Read these off the table that follows.
1) The entry in the bottom-left corner?
2) The 1st entry in reading order?
3) The bottom entry of the column that holds the largest entry?
4) The entry just right of 21?
5) The entry directly below the largest entry?
6) The entry just right of 12?
7) The fourth entry, reading row by row?
8) The entry in the top-right corner?
[[-36  45 -14  -4 -57]
 [ 21  46 -53  31 -25]
 [-53 -43  62  39  20]
 [-26  23 -29  43 -39]
 [-30  14 -18   1 -45]
 [-28   7  44   7  47]
 [ -7 -15 -13 -45  87]
 [ -5  -7   2  25 -72]
 [ 54  19   8  71 -62]
 [ 19  59 -19  12  77]
 [ -7  46   5 -18  65]
 [-12 -41  36   6  -7]
 [-16  14  -6   4  77]
 [-41 -55  59 -16  11]
 [-36   8 -13  41  -4]
 [-21 -55  54  55 -54]]
1) -21
2) -36
3) -54
4) 46
5) -72
6) 77
7) -4
8) -57

Read these off the grid that follows.
1) The 1st entry, reading row by row?
2) The top-right entry?
3) The smallest entry in the last column?
4) The 3rd entry on the main diagonal?
5) The entry just right of the smallest entry?
6) The largest entry in the first row?
7) The entry just left of -614?
8) The 4th entry from the end, reading row by row?
-335     8   -56  -260    -2   151  -244  -318  -127  -233   -92  -268  -493  -182  -155
-579   -94   -69  -189  -299  -921    25  -158   317   236  -329   -84  -355  -195   592
 143  -432  -116  -281   100  -381  -283    51   -80  -113  -469  -112  -176  -132  -104
-270    47  -216  -259   191   121  -155  -264  -166  -149  -235  -201  -419  -116  -197
 -28  -401   -68   149   -23   337   151  -238   -43    19  -302    84  -207  -122  -465
-131  -457  -138  -333   -21  -817  -283  -171  -189   103  -487  -534   113   -84   354
 -23  -243   -84   -63    -5  -180  -475  -149  -148   193  -346  -287  -404  -293  -204
 -12  -388   -27    74  -124   279    55  -151   -14     2  -183    16  -131  -157  -445
 138  -494  -165  -203   126  -388  -241    33  -107  -173  -441  -145  -144   -53   -69
 -10  -103  -131  -224   195   157  -192  -235  -190  -118  -284  -152  -356   -63  -273
-314  -645   -73  -132  -151  -339  -231    31   129    83  -614    22    33     5   348
  46  -555   -53   322  -423  -215  -200  -124  -370     1  -316  -679   -80  -115  -186
1) -335
2) -155
3) -465
4) -116
5) 25
6) 151
7) 83
8) -679

-49,4,4,-1,38,-9,-32
45,40,33,-6,-34,14,-11
Counting starts at 1.
The entry in row 1 and column 2 -> 4
Which number is the entry directly below the smallest entry?
A: 45
The entry in the top-left corner: -49
Which number is the entry directly below 38?
A: -34

[-41  35  87 -49 -11  48]
Which number is the entry just right of 35?
A: 87
Which number is the entry just right of the largest entry?
A: -49
The fifth-last entry: 35

arr = [[-25, 58, 3, -33, -59, -50, -59, 84, 2, -22], [-18, 21, -65, -63, 72, -57, 25, -25, 89, 18]]
The entry just left of the smallest entry: 21
Find the entry just left of 84.
-59
Find the entry just right of -57.
25

Read these off the grid that follows. Indices start at 1.
1) Give the entry directly below 612.
2) Give the entry directly below the smallest entry.
3) Give the entry in row 1 and column 1.
4) Give the top-right entry.
5) Give the entry in the bottom-left corner.
6) Give the entry directly below 736.
7) Give the entry at row 1, column 3.
8) Give the bottom entry of the column that holds the largest entry.
[[724, 367, 762, 616, 612, 562, 795, 631, 549, 636, 619, 576, 656, 902],
 [545, 684, 759, 563, 643, 765, 621, 625, 528, 586, 554, 643, 630, 484],
 [553, 731, 474, 689, 641, 697, 197, 673, 658, 657, 701, 640, 676, 912],
 [713, 445, 748, 661, 663, 541, 440, 704, 635, 693, 629, 593, 613, 732],
 [548, 470, 594, 662, 663, 685, 629, 599, 566, 573, 586, 713, 664, 783],
 [603, 606, 504, 665, 543, 647, 506, 647, 674, 580, 600, 637, 654, 553],
 [530, 400, 633, 615, 565, 621, 224, 640, 629, 690, 727, 584, 648, 666],
 [527, 736, 737, 629, 586, 600, 420, 572, 722, 744, 697, 590, 691, 503],
 [642, 671, 744, 703, 600, 677, 549, 676, 689, 592, 569, 619, 622, 385],
 [603, 431, 788, 563, 676, 567, 735, 644, 582, 676, 608, 623, 641, 621]]
1) 643
2) 440
3) 724
4) 902
5) 603
6) 671
7) 762
8) 621

Read these off the array that follows.
1) Report the first entry in reading order.
2) Report the entry in the top-right corner.
3) Report the first entry in the row that holds the largest entry.
4) Report the bottom-right entry.
5) Report the entry just left of 3.
6) Report the entry just left of 11.
7) Report the entry just left of 80.
8) Report the largest entry in the first row.
53,42,8,80,35,66,36,45,46
47,48,18,88,35,58,41,34,45
51,43,11,83,35,64,38,42,46
50,45,14,85,35,61,40,38,46
56,38,3,77,37,70,34,51,46
1) 53
2) 46
3) 47
4) 46
5) 38
6) 43
7) 8
8) 80
